Each row below holds a small network's activations on one input, seen along a few directions.
In each table, some parts of the input vary, and every possible input appears once, in random order.
Descriptions start from the smaller parts, as in this example, which fits no table here: one of 3 separate values, together with either a single point or one of 9 places along a line or (one of 4 places along a line, together with one of 8 places around a ring).
Shared parts are said once, and a part with two or three values counts as separate values.
In the rows, zero is written as 128.

Other details of the inputs shift rows strongly along two fixed directions, in all tables alike. That doesn't count.

Rows:
r1: [ 54 225 185 131 104  81  78 194 159 183 179 140 137 164  81]
r2: [105 114 124  85 126 143 137 123 103  84  84 135 138 124 172]
r3: [ 66 152 165  98 126 128  99 143 121  92 118 127 141 146 148]
r4: [174 121 122 151 128 108 161 142 176 194 163 124 120 102  93]
r5: [135 130 135 150 138 109 150 133 161 202 141 124 105 128 124]
r6: [119 150 168 160 120  87  98 163 167 167 182 119 136 133  93]
r7: [106 153 112  79 119 160 145 126 111 111  93 138 142 140 147]
r8: [160 109 131 191 139 116 127 121 158 170 176 107 109 103  92]
r9: [136 135 121 122 110 137 120 130 128 104 132 125 151 128 115]
r10: [ 98 182 187  90 125  95  86 188 105  96 105 161 137 218 117]
r11: [132  95  95  85 127 159 151 109  92  68  79 143 129 100 176]
r12: [151 105 117 138 136 143 126 128 132 105 137 113 147 110 110]
r13: [145  93  88  85 141 159 180 103 115 107  76 129 124 102 161]
r14: [ 90 115 121  71 141 181 118 110  88  27  78 121 154 127 164]
r15: [100 139 142 162 140 108  88 137 130 147 166 112 122 130 114]
r16: [ 94 128 110  79 127 187 111 107  77  34  78 120 163 145 152]
r17: [189  73 109 194 145 101 162  97 167 187 168 116  95  87 113]
r18: [194  74  58 107 134 158 197  96 126 119 105 134 113  65 140]
r19: [116 169 121 130 111 112 131 145 139 170 153 135 116 127 105]
r20: [115 155 172 171 108  74 104 162 167 207 192 132 108 127 104]
r21: [ 54 182 152  97 126 112 111 160 122 130 126 144 116 135 142]
r22: [127 118 131 165 137 134 116 104 138 143 135 107 128 141 116]
r23: [101 147 150 131 114 100 118 152 136 143 153 138 118 115 125]
r24: [110 148 124 129 129 102 127 148 136 177 152 130 111 123 123]
r25: [141 121 104 146 123 152 120 110 116 108 136 117 132 114 110]
r26: [150 113 117 187 141 137 124  94 147 155 150 117 111 121 107]
r27: [115 144 116  84 100 146 125 144 100  78 107 141 164 130 136]
r28: [176  76  80 122 127 164 162  78 113 100  89 120 135 119 156]
r29: [169  87 116 176 144 126 145 105 153 146 158 113 108  86 102]
r30: [162 100  72  97 137 159 172 108 115 114  94 136 121  99 161]
r31: [220  53  72 149 137 153 191  81 137 140 110 131 108  80 154]
r32: [124 118  84 100 118 153 123 107  81  71 102 127 141 124 154]
r33: [156 154 126  71 127 148 149 135  86  96  64 145 149 166 134]
r34: [140 101 116 139 139 132 140 106 129 115 121 130 114 105 145]
r35: [131 117 124 139 132 129 123 120 127 122 128 125 122 119 144]
r36: [136  99 119 165 150 120 127 109 135 139 154 113 110 105 115]
r37: [180  91 116 173 125 124 165  95 156 188 134 125 114 120 125]
r38: [ 98 145 132  89 108 151 123 129 104  98 101 140 150 148 154]
r39: [113 131 159 139 131 123 114 133 141 140 140 121 131 140 134]
r40: [ 96 139 150  97 120 136 118 146 115 112 113 138 143 141 157]
r41: [167 107 120 166 125 116 137 122 148 155 157 117 113 102 115]
r42: [142 182 217 181 119  67 102 163 162 218 167 137 122 191  80]
r43: [168  89 143 167 133 114 166 110 174 186 150 129 111 108 124]
r44: [131 118  89  57 124 159 159 134 108  68  88 139 150  96 142]
r45: [113 143 152 144 119 129 112 122 140 140 139 122 135 150 123]
r46: [180  96  96 170 127 138 153  86 142 147 133 122 113 109 130]
r47: [ 77 177 136  97  94 124  98 157 100 104 129 142 141 139 136]
r48: [177  86 105 151 130 125 157 106 143 131 141 122 112  86 126]
r49: [107 171 135 149 120 104 123 138 153 194 152 137 108 139 111]
r50: [120 120  89  88 135 139 153 124 104 109 107 138 120 100 149]
r51: [ 99 169 152 158 106  97  92 149 142 156 173 127 125 140 100]
r52: [169 112 118 179 120 115 149 106 156 189 151 135 106 117 119]
r53: [148  95 101  78 119 152 152 126 108  66  95 139 152  96 147]
r54: [134 155 166 122 140 138  98 132  94  90  99 124 154 180 108]
r55: [225  66  51 131 136 156 207  93 138 149 118 129 108  66 132]
r56: [103 134 130 126 127 118 100 136 110 119 139 124 126 129 143]
r57: [111 121 171 187 148  99 109 121 173 181 167 106 107 136 104]
r58: [ 85 160 151  84 106 118  97 173 115  97 127 140 157 135 134]
r59: [ 79 142 136  84 130 147  95 148 100  47 113 124 159 124 126]
r60: [178 103 109  73 142 156 137 126  82  26  51 147 146 180 141]
r61: [ 82 132 139 109 141 150  96 126 102  84 106 112 141 145 149]
r62: [169  83 120 192 155 127 146  90 163 161 154 113  96  97 111]
r63: [218  65  55 136 136 164 209  70 142 162  97 123 114  98 138]
r64: [107 144 152 122 131 113 144 139 156 171 139 133 117 129 123]
r65: [ 79 156 162 157 138 113  82 142 134 136 158 117 121 143 120]
r66: [ 38 190 208 149 122  77  56 177 151 172 165 121 125 176 123]
r67: [ 94 150 129 152 127 122  92 127 115 129 153 115 129 141 113]
r68: [166 114 119 173 128 133 132 114 154 144 160 109 138 117  84]
r69: [116 113 118  85 123 149 132 125  99  89  83 133 142 130 175]
r70: [ 26 180 154  71 113 113  78 171  79  77 118 146 141 144 161]
r71: [185  99 108 192 122 102 154 103 159 212 170 128 101 109 104]
r72: [ 73 152 124  75 116 132  99 153  76  78 106 138 142 133 166]
r73: [ 91 206 191 111 136  83  90 196 135 146 127 159 122 220  88]
r74: [102 167 179 115 147 114  75 169 107  76 111 135 138 215  95]
r75: [158 109 109 117 136 144 171 116 142 154 116 129 122 114 137]
r76: [145 128  94 139 127 122 150 116 133 175 141 131 109 118 115]
r77: [144 148 149  89 126 142 114 132  80  68  74 135 159 176 135]
r78: [ 82 144 167 137 130  98 103 142 144 141 143 117 125 145 135]
r79: [136 124 149 152 128  97 122 142 168 147 165 122 132 113 102]
r80: [139  88 103 100 144 185 136  97 100  57  86 111 148 119 156]
Each input here is: one of 4 places along a line, together with either one of 2 separate values or (one of 3 separate values, together with one of 6 places along a line).
- Changing only the place on the line of 4 turns r57 into r2. The same change can be made to r59. Which row results? => r53
- Changing only the place on the line of 4 turns r35 into r31. The same change can be made to r3. Which row results? => r43
- Which other rows does r57 become when the choice among 3 separate values takes its other values? List them by row number. => r22, r61
- Which other rows does r60 become when the choice among 2 separate values takes its other values? List them by row number. => r77
- Which other rows does r32 become when the place on the line of 4 takes its other values? List them by row number. => r67, r71, r76
- Which other rows does r25 become when the choice among 3 separate values takes its other values? List them by row number. => r8, r29

Rows:
r81: [139 138 180 109 121 114 125 161 138 116 116 138 151 162 116]
r82: [142  69  94 110 155 167 147  91 107  78  91 109 128 109 159]
r83: [109 130 135 135 133 126 107 121 107 124 125 128 125 151 153]
r84: [117 159 145 148 107 106 128 148 144 186 155 132 130 136 102]
r85: [127 114 110 110 144 123 141 140 132 120 140 126 129  97 126]
r86: [112 132 145 154 131 100 134 120 157 173 146 140 102 132 134]
r87: [ 69 144 149 107 131 135  91 142 122  93 128 109 147 138 135]
r88: [159 108 145  91 134 137 142 136 123  85  76 140 154 151 145]
r89: [107 118 131 114 131 134 134 119 116 119 111 131 109 110 162]
r90: [100 130 147 145 130 120 106 119 130 124 129 127 112 148 132]
r91: [159 132 128 178 121  78 134 149 166 210 187 129  97 114 103]
r92: [186 116 108 168 145 128 143 116 148 154 146 124 112 132  82]
r93: [117 145 144 148 112 118  95 143 129 143 155 125 140 140 116]
r94: [227  72  49 129 145 166 200  95 132 130  98 134 113  90 115]
r95: [180 109  76 112 128 135 164 112 111 127 109 134 125 104 127]
r96: [149 120 140 176 133 104 120 129 144 145 167 119 109 107 100]
r97: [192  54  84 133 144 169 170  87 133  98 120 106 143  83 127]
r98: [123 164 153 175 125  86  96 149 138 176 170 124 122 153  83]
r99: [146 118 113 137 129 127 121 122 126 101 136 132 125 123 115]
r100: [132 135  94  72 123 178 149 125 101  87  88 142 146 125 136]
r101: [109 141 129 111 123 113 124 146 117 112 139 136 119 100 130]
r102: [102 166 142 125 129 140 108 134 122 116 118 121 140 165 117]
r103: [116 114 142 140 138 133 115 109 117 113 121 121 113 123 146]
r104: [113 123 100  62 111 169 143 123  84  50  89 141 153  91 170]
r105: [ 99 151 124  89 103 137 114 152 106 115 125 140 146 127 148]
r106: [113 151 164 171 136  97 104 122 136 185 154 120 115 165 112]
r107: [ 72 147 151 115 128 112 113 155 147 142 144 115 133 122 131]
r108: [165 126 164 123 142  95 129 162 141 123 124 143 134 153 108]
r109: [150 113  91 100 123 166 139  96  88  79  86 117 147 132 149]
r110: [135 111 131 143 134 119 145 133 168 170 161 118 129  95 111]
r111: [ 60 178 167 122 106 118  73 155 125 103 147 134 148 158 116]
r112: [ 74 166 133  86 105 128 103 155 104 109 116 135 141 140 161]
r113: [ 73 166 147 114 110 126  78 153 105 103 127 125 144 159 145]
r114: [112 125 121 120 120 145 117 113 118  87 113 129 142 136 141]
r115: [ 90 121 145 129 145 116 133 137 141 151 136 120 117 121 143]
r116: [140 108 130 155 129 138 127 110 136 122 130 115 127 108 133]
r117: [162 112  67  79 132 183 179  97 102  81  65 130 141 113 157]
r118: [149 106  99 111 114 145 160 109 132 113 122 142 134 101 135]
r119: [188  78 142 116 155 131 159 114 132 116  83 143 128 147 148]
r120: [ 62 178 144 101 112 102  90 171 120 108 137 149 129 138 124]
r121: [164 115 133 182 150 129 144 101 153 179 139 120 101 150 105]
r122: [200  93 101 162 124 143 157  91 136 157 138 117 130 118 102]
r123: [154 110 123 161 120 113 153 110 173 181 154 129 105 107 117]
r124: [ 83 182 143  96 119 150  95 148 102  85 112 131 154 167 115]
r125: [161 110 121 165 136 109 160 106 148 202 137 124  95 125 122]
r126: [121 118 114 117 125 133 139 124 109 136 111 135 117 127 164]
r127: [ 61 167 149  86 114 129 104 146 107  95 116 135 141 120 159]
r128: [135 124 148 163 125 121 111 122 148 143 159 122 130 110 110]
r129: [147 106 128 166 149 108 126 130 152 143 165 109 123 110  97]
r130: [104 170 159 154 112  90 115 147 154 204 160 122 116 145 106]
r131: [158 116 115 147 144 136 165 107 147 176 121 133 102 131 124]
r132: [ 95 153 120  96 118 132  85 156  81  70 118 136 145 144 141]
- Changing only one part turns r108 into r88. The same change can be made to r129. Which row results? => r87
- Changing only one part turns r103 into r128. The same change can be made to r115. Which row results? => r110
- What is each input in this table made of? => one of 4 places along a line, together with either a single point or (one of 2 separate values, together with one of 6 places along a line)
- Which other rows does r99 become when the place on the line of 4 takes its other values? List them by row number. => r90, r111, r114
- Start at r94 and move only the place on the line of 6, one step at a time. The first step leads to r95. Which rows follow, in order? => r91, r120, r101, r85
